Each row has a name. After each piece below comes the name of the row it's from, unless a question asks for something else. Each question is about the rows just above it. Places in a row count from 0.

[ 73  91 160  98 191 153] = vodiv
[147 129 130 157  99 113] = Riti
[125 117  91 104 145 134] = Dokit
[110 164  95 157  99 113] = zab
find: [110 164  95 157  99 113]
zab
Table of tags by key:
[98] -> q427
[153] -> q348
[152] -> q328
[113] -> q523
[134] -> q200
[97] -> q885
The tag of vodiv, keyed by place 5:
q348

[107 129 143 141 143 124 153 130 108 113 128 132 126 133 107 110 101 124
 126 135 147 137 139  95 121 147 134  97 137 117  96 135 110 135 131 133
 119 104 106 106 139 125 119 134 135 146 142 153 122 114 111 117  83 106
 127]  Riti
[123 128 142 140 140 129 160 139 106 116 116 125 124 130 100 113  97 119
 116 144 146 110 141  95 131 147 131 100 131 120  92 137 106 123 144 145
 137  99 112 107 134 115 131 115 139 128 140 153 117 111 120 121 103 118
 118]  fum
[147 127 136 132 130 134 152 147 114 126 107 117 123 124 103 125 108 116
 109 147 134  82 137 110 143 138 127 117 122 127 103 134 110 109 154 153
 157 107 127 118 124 108 146  96 141 103 131 141 115 116 137 129 140 138
 111]  kogub
[159 127 118 117 114 152 134 114 147 126 117 118 127 121 136 144 145 125
 120 131 113  96 122 151 142 115 121 152 116 138 146 124 136 112 140 136
 152 140 149 145 114 120 146 105 128  97 116 110 126 135 149 140 179 155
 121]  kug
[116 128 143 141 141 127 158 136 106 114 120 127 124 131 102 112  97 121
 119 142 147 119 141  94 127 148 133  97 134 119  93 137 107 127 140 141
 131 100 110 106 136 119 126 121 138 134 141 154 119 112 116 119  95 113
 120]  zufa
[122 129 116 120 119 124  98 112 148 137 145 135 132 128 157 139 157 139
 145 109 114 163 116 156 118 111 125 150 129 134 160 120 149 141 106 106
 108 155 138 146 126 146 118 153 116 142 120 108 141 144 128 132 135 128
 143]  rif
[128 129 114 118 117 125  97 114 150 139 143 133 132 127 157 141 159 138
 143 110 112 155 115 159 121 109 124 154 127 135 162 120 150 138 109 108
 113 155 142 148 124 144 121 147 116 135 118 105 140 144 132 134 145 133
 141]  losak
[162 126 121 119 116 135 124 140 136 140 113 116 125 122 128 141 138 122
 116 136 117  87 125 143 145 120 121 147 116 137 138 126 130 109 145 141
 157 134 146 141 114 116 148  98 131  94 119 116 123 131 150 138 177 154
 117]  vodiv
[ 96 129 134 136 138 120 130 116 123 116 144 140 130 134 129 115 121 134
 142 119 138 171 131 114 111 135 134 111 141 120 120 128 127 148 109 114
  98 124 111 117 141 140 107 158 125 163 137 139 133 126 107 118  80 102
 140]  Dokit
[120 118 128 160 124 144 139 131 141 140 145 116 140 106 137 118 134 100
 129 121 107 111  92 140 123 147 131 117 131 131 139 106 115 137  97 146
 116 115 110 120 112 153  99 125 119  95 144 103 116 142 123 100 131 113
 128]  revop
One entry of kogub was changed: [147 127 136 133 130 134 152 147 114 126 107 117 123 124 103 125 108 116
 109 147 134  82 137 110 143 138 127 117 122 127 103 134 110 109 154 153
 157 107 127 118 124 108 146  96 141 103 131 141 115 116 137 129 140 138
 111]. Where, and from what?
3, [132]
[126 114 147 152 134] is which row, read backwards?
kogub
One entry of vodiv was changed: [162 126 121 119 116 135 124 140 136 140 113 116 125 122 129 141 138 122
 116 136 117  87 125 143 145 120 121 147 116 137 138 126 130 109 145 141
 157 134 146 141 114 116 148  98 131  94 119 116 123 131 150 138 177 154
 117]. Where, and from what?
14, [128]
Table of tags by key:
[120] -> q529
[92] -> q77
[128] -> q976
[123] -> q365
Join revop by its entry at place 50:
q365
Put [128 113 131 100 123 142 116 103 144  95 119 125  99 153 112 120 110 115
 116 146  97 137 115 106 139 131 131 117 131 147 123 140  92 111 107 121
 129 100 134 118 137 106 140 116 145 140 141 131 139 144 124 160 128 118
 120] back in order: which row is it?
revop
Which row holds these entries in another order? [ 92  95  97  99 100 100 103 106 106 107 110 111 112 113 115 115 116 116
 116 117 118 118 119 120 120 121 123 123 124 125 128 128 129 130 131 131
 131 131 134 137 137 139 139 140 140 140 141 142 144 144 145 146 147 153
 160]
fum
Where does [127 129 114 118 117 125  97 114 150 139 143 133 132 127 157 141 159 138
 143 110 112 155 115 159 121 109 124 154 127 135 162 120 150 138 109 108
 113 155 142 148 124 144 121 147 116 135 118 105 140 144 132 134 145 133
 141] differ from losak, and what was there?
0, [128]

[ 94 127 120 134 151 117 154 135 153 134 118 140 113 152]  rif
[123 132 131 143 135 107 166 102 114 114 132 134 153 115]  fum
[107 130 128 140 154 132 136 141 162 127 112 125 121 158]  zufa
[107 158 132 128 125 161 121 140 112 127 136 130 141 154]  Dokit
[139 146 139  99 159 146 107 132 133 109 142 165 144 126]  Riti
[132 111 129 139 115 135 174 113 141 147 114 107 131 111]  zab
[144 123 108 119 119 122  74 143 124 126 147 125 124 141]  losak
[119 129 149 123 115 126  98 141 139 124 127 125  78 146]  revop
[112 128 127 130 158 125 140 154 121 141 162 132 136 107] is which row reordered?
zufa
One entry of zab was changed: [132 112 129 139 115 135 174 113 141 147 114 107 131 111]. Where, and from what?
1, [111]
Changed revop: [119 129 149 123 115 126  98 141 139 124 127 125  78 147]. Place and old value:
13, [146]

[104 106 135 133 103 123 122 126 129 144 123  94 105]  rif
[113 151 142 129 153 147 116 113 105 108 100 151 151]  zufa
[143 152 108 132 153 147 176 137 105 108 100 151 151]  zab
[143 152 108 132 153 147 116 113 150 142 129 161 155]  losak
tags:
[106] -> q376
[151] -> q555
[135] -> q164
[150] -> q611
[133] -> q984
[105] -> q346
[152] -> q677
Join rif by its entry at place 1:
q376
[143 152 108 132 153 147 176 137 105 108 100 151 151] is in which row?
zab
Changed zab: [143 152 108 132 153 148 176 137 105 108 100 151 151]. Place and old value:
5, [147]
Which row holds this, read backwards? [129 142 150 113]
losak
find: [104 106 135 133 103 123 122 126 129 144 123  94 105]
rif

[136 128 123 148 144 127 130 101  82 155 160  89 118 130 129 128 126 145
 130 109 126 114 134 145 111 133 105 121 150 126  93  98 154 132 119 110
 115 119 122 144 127 134 117 105 146 112  99 145 131]  vodiv
[103 125 147 132  90 120  90 138 126 109 129 126 136 151 122 144 150 147
 128 119 141 173 156 142 107 155 133  97 141  94 128 148 140 116 118 130
 146 171  95 123 158 148 130 138 120 147 148 146 129]  losak
[105 127 146 131  92 122  94 140 131 109 127 130 136 151 123 145 150 146
 128 122 141 172 154 141 111 154 135 100 139  97 131 150 139 117 121 133
 146 168  99 123 156 146 132 140 120 148 149 145 130]  kug
[140 135 130 146 144 133 136 117 107 151 153 111 127 136 135 133 133 143
 134 122 133 124 137 145 124 136 121 130 146 133 113 114 150 137 129 123
 126 128 131 143 131 136 127 120 145 125 116 145 136]  kogub
[158 135 113 128 172 141 171 122 133 152 131 134 125 108 138 115 109 113
 133 141 119  86 103 117 153 104 126 164 120 167 132 112 120 144 142 130
 114  88 167 138 102 113 130 121 140 113 111 113 131]  fum
[160 137 115 143 176 141 167 110 107 167 153 112 121 116 140 121 115 129
 135 130 122  88 114 133 141 115 116 155 138 161 113  99 140 147 137 121
 112  93 158 148 109 122 126 112 152 109  99 129 135]  rif
[112 123 128  97 103 124 120 156 179  88  81 171 135 119 121 124 125 102
 120 145 125 139 114 100 143 117 150 131  95 124 167 161  90 116 135 145
 137 132 130 103 124 115 136 150  98 142 157 101 118]  Dokit
[139 131 125 154 146 129 130  99  76 162 169  84 118 135 131 131 130 151
 132 107 129 117 139 152 109 138 104 120 157 126  89  96 162 135 119 109
 117 123 121 148 131 138 118 105 152 113  97 152 134]  zab
[133 141 119  86 103 116 153 104 126 164  89 165 138 131 120 131 135 114
 121 140 131 157 128 111 134 130 150 119 105 112 161 164 101 114 131 144
 144 149 117 104 136 125 136 152 101 149 163 113 121]  vobo
Which row holds [164 126 104 153 117 103  86 119 141 133] read backwards?
fum
Changed zab: [139 131 125 154 146 129 130  99  76 162 169  84 118 135 131 131 130 151
 132 107 129 117 139 152 109 138 104 119 157 126  89  96 162 135 119 109
 117 123 121 148 131 138 118 105 152 113  97 152 134]. Place and old value:
27, [120]

[131 117 115 167 135 114 112 170 170]  zufa
[142 117 117  90 137 113 162  90  89]  vobo
[ 96 156 151 143 105 149  84 134 142]  losak
[128 104 103 149 129 146 110 152 100]  Riti
[112 155 117  90 119 146 129  92  94]  kug
[168 105  95 117 160  95 176 122 111]  zab
[146 110 104 128 152 103 149 129 130]  vodiv
Changed zab: [168 105  94 117 160  95 176 122 111]. Place and old value:
2, [95]
key -> tag
[90] -> q162
[113] -> q278
[95] -> q644
The tag of vobo, keyed by place 5:
q278
Which row holds [ 94  92 129 146 119  90] read backwards?
kug
find: [128 104 103 149 129 146 110 152 100]
Riti
One entry of losak was changed: [ 96 156 152 143 105 149  84 134 142]. Where, and from what?
2, [151]
Which row holds this, read backwards? [129 149 103 152 128 104 110 146]
vodiv

[187  80 141  74] -> Riti
[ 73 188  82 157] -> losak
[144  95 180 141] -> rif
[ 87 155 132 172] -> kogub
[144 141  94 180] -> zufa
Which row holds these entries in another order? [ 74  80 141 187]
Riti
Put [141 180  95 144] back in order: which row is it?
rif

[119 120 131 132 135 145 138 136 132 133 125 119 140 125 113 147 124 136
 129 125 124 136 139 129 128 106 131] = fum
[130 123 125 127 127 121  85 125 141 113 124 142  94 131 181 111 132  90
 118 136 118 129 138 119 119 156 120] = zufa
[127 135 130 110 131 127 103 124 135 109 133 157 118 147 149 130 140 115
 140 133 130 132 126 110 147 145 120] = vobo
[128 136 124 132 126 120 157 135 136 122 115 141 132 139 126 149 141 120
 127 131 137 121 131 110 136 125 119] = Riti
[134 132 129 114 134 127 136 134 128 131 134 134 136 131 121 145 136 128
 132 115 141 118 124 123 144 131 127] = zab
[130 132 138 112 133 128 148 131 117 141 147 117 152 121 110 138 124 146
 141 112 139 123 119 141 141 120 136] = revop
[128 126 127 137 127 137 144 137 128 138 116 116 136 125 114 140 128 127
 117 129 133 120 136 129 114 117 127] = losak
[129 125 131 122 131 128 129 128 127 131 139 122 127 124 130 129 126 131
 133 121 127 134 127 134 135 126 135] = kug
[136 128 132 115 140 118 124 123 144 131 127 117 145 123 110 138 124 146
 141 112 139 123 119 141 141 120 136] = vodiv
[145 134 120 150 116 122 150 140 134 142 102 107 124 113 122 130 131 103
  89 129 146  94 138 130  87 134 118] = kogub
[130 123 110 141 120 136 148 117 121 146 112 133 133 119 117 128 141 138
 139 141 141 138 112 124 152 147 131] = rif
[119 124 127 131 133 145 124 132 132 126 119 133 130 134 127 140 131 133
 133 132 120 140 138 120 133 115 127] = Dokit
key -> tag
[130] -> q430
[140] -> q596
[127] -> q699
[126] -> q760
[139] -> q338
[129] -> q779
Look up the entry of kug at place 22 in the table:
q699
Which row holds these entries in another order? [119 141 141 120 136 130 132 138 112 133 128 148 131 117 141 147 117 152
 121 110 138 124 146 141 112 139 123]
revop
[117 148 136 120 141] is which row, read backwards?
rif
Which row holds [120 141 149 126 139 132 141 115 122 136 135 157] read backwards?
Riti
Which row holds this, read backwards? [127 131 144 123 124 118 141 115 132 128 136]
zab
Changed Dokit: [119 124 127 131 133 145 124 132 132 126 119 132 130 134 127 140 131 133
 133 132 120 140 138 120 133 115 127]. Place and old value:
11, [133]
find: [119 124 127 131 133 145 124 132 132 126 119 133 130 134 127 140 131 133
 133 132 120 140 138 120 133 115 127]
Dokit

[111 147  96 109 148 154 121 136 145 143 146 156 141 104 120 123 117 150
 148 156 131  97 157 132 127 105 118 133  95 116 147 112 119 149 125 108
 111 114 105 146 141 142] = fum
[114 137  95 107 162 142 124 149 157 147 150 154 141 100 118 125 125 144
 136 147 135  95 172 132 132 112 109 139 101 114 143 114 129 149 124 114
 113 113 115 139 140 134] = Dokit
[134 152  94 159 132 101 152 140 154 137 129 126 131 121 140 117 141 133
 122 111 166 141 138 168 135 124 141 119 118 144 148 135 112  81 112 124
 110 140 117 155 132 136] = revop
[144 112 117 132 154  81 136 152 169 112 121 129 134 101 119 126 166 111
 117 131 148 140 152 135 140 133  94 159 118 122 141 132 138 141 140 110
 124 141 155 135 124 137] = Riti
Where does [134 152  94 159 132 101 152 140 154 136 129 126 131 121 140 117 141 133
 122 111 166 141 138 168 135 124 141 119 118 144 148 135 112  81 112 124
 110 140 117 155 132 136] differ from revop, and what was there?
9, [137]
Which row holds this, read backwards? [135 168]
revop
Which row holds [140 135 152] read backwards?
Riti
Which row holds [117 140 121 131 126 129 137 154 140 152 101] read backwards?
revop
Which row holds these entries in another order? [146 132 111 104 146 147 121  97 157 143 117 108 123 148  95 150 111 145
 142  96 154 125 120 114 136 156 147 131 156 127 116 112 148 141 109 105
 141 133 105 119 118 149]
fum
Which row holds these entries in another order? [124 141 155 135 124 137 144 112 117 132 154  81 136 152 169 112 121 129
 134 101 119 126 166 111 117 131 148 140 152 135 140 133  94 159 118 122
 141 132 138 141 140 110]
Riti
tags:
[119] -> q258
[134] -> q960
[139] -> q313
[133] -> q891
[132] -> q728
[159] -> q447
[123] -> q93
Look up the entry of fum at place 27 in the table:
q891

[107 117 155 121 118 133 115 128 126 148 133 138 129 102 148 121 148 118
 152 157 131 102 120 134 118 153  79  91 135 122 143  99 135  92 125 105
 117 154 106] -> vobo
[102 136 136 101  99 127 129  90  88 123 140 144 149 130 130 148 151 118
 135 135 101 109 125 136 105 101 130 135 133 151 150 125 117 115  75 129
 140 100 145] -> zab
[126 161 104 167 157 125 144 158 163 107 144 107 154 114 112 163 130 109
 103  92 143 110 147 141 115 107 101 116 107 158 115 133  90 105 139  96
 163 100 118] -> vodiv
[105 101 115 130 117 148 136  88 140 135 151 145 129 125 109 149 151 140
 150 101  99 125 102 129  90 100 133 135  75 135 136 127 136 118 129 144
 130 123 101] -> revop
[127  97 153  91  99 132 109 101  98 148 113 148 107 135 143  95 128 143
 154 164 115 139 109 118 138 152 143 132 147 100 141 117 162 141 117 153
  93 156 133] -> rif
tags:
[101] -> q287
[126] -> q590
[109] -> q935
[108] -> q915
[102] -> q877
Join zab by its entry at place 0:
q877
The row with [107 117 155 121 118 133 115 128 126 148 133 138 129 102 148 121 148 118
 152 157 131 102 120 134 118 153  79  91 135 122 143  99 135  92 125 105
 117 154 106] is
vobo
Which row holds [ 98 101 109] read backwards?
rif
[130 140 129 136 102 130 125 136 149 130 151 133 123  75 145 117 115 135
 100 101 144 101 105 150 136 109 125  99 127  90 118 129 140 151 135 101
  88 135 148] is which row reordered?
zab
Where does [127  97 153  91  99 131 109 101  98 148 113 148 107 135 143  95 128 143
 154 164 115 139 109 118 138 152 143 132 147 100 141 117 162 141 117 153
  93 156 133] differ from rif, and what was there?
5, [132]
[ 75  88  90  99 100 101 101 101 102 105 109 115 117 118 123 125 125 127
 129 129 129 130 130 133 135 135 135 136 136 136 140 140 144 145 148 149
 150 151 151] is which row reordered?
revop
[112 114 154 107 144] is which row, read backwards?
vodiv

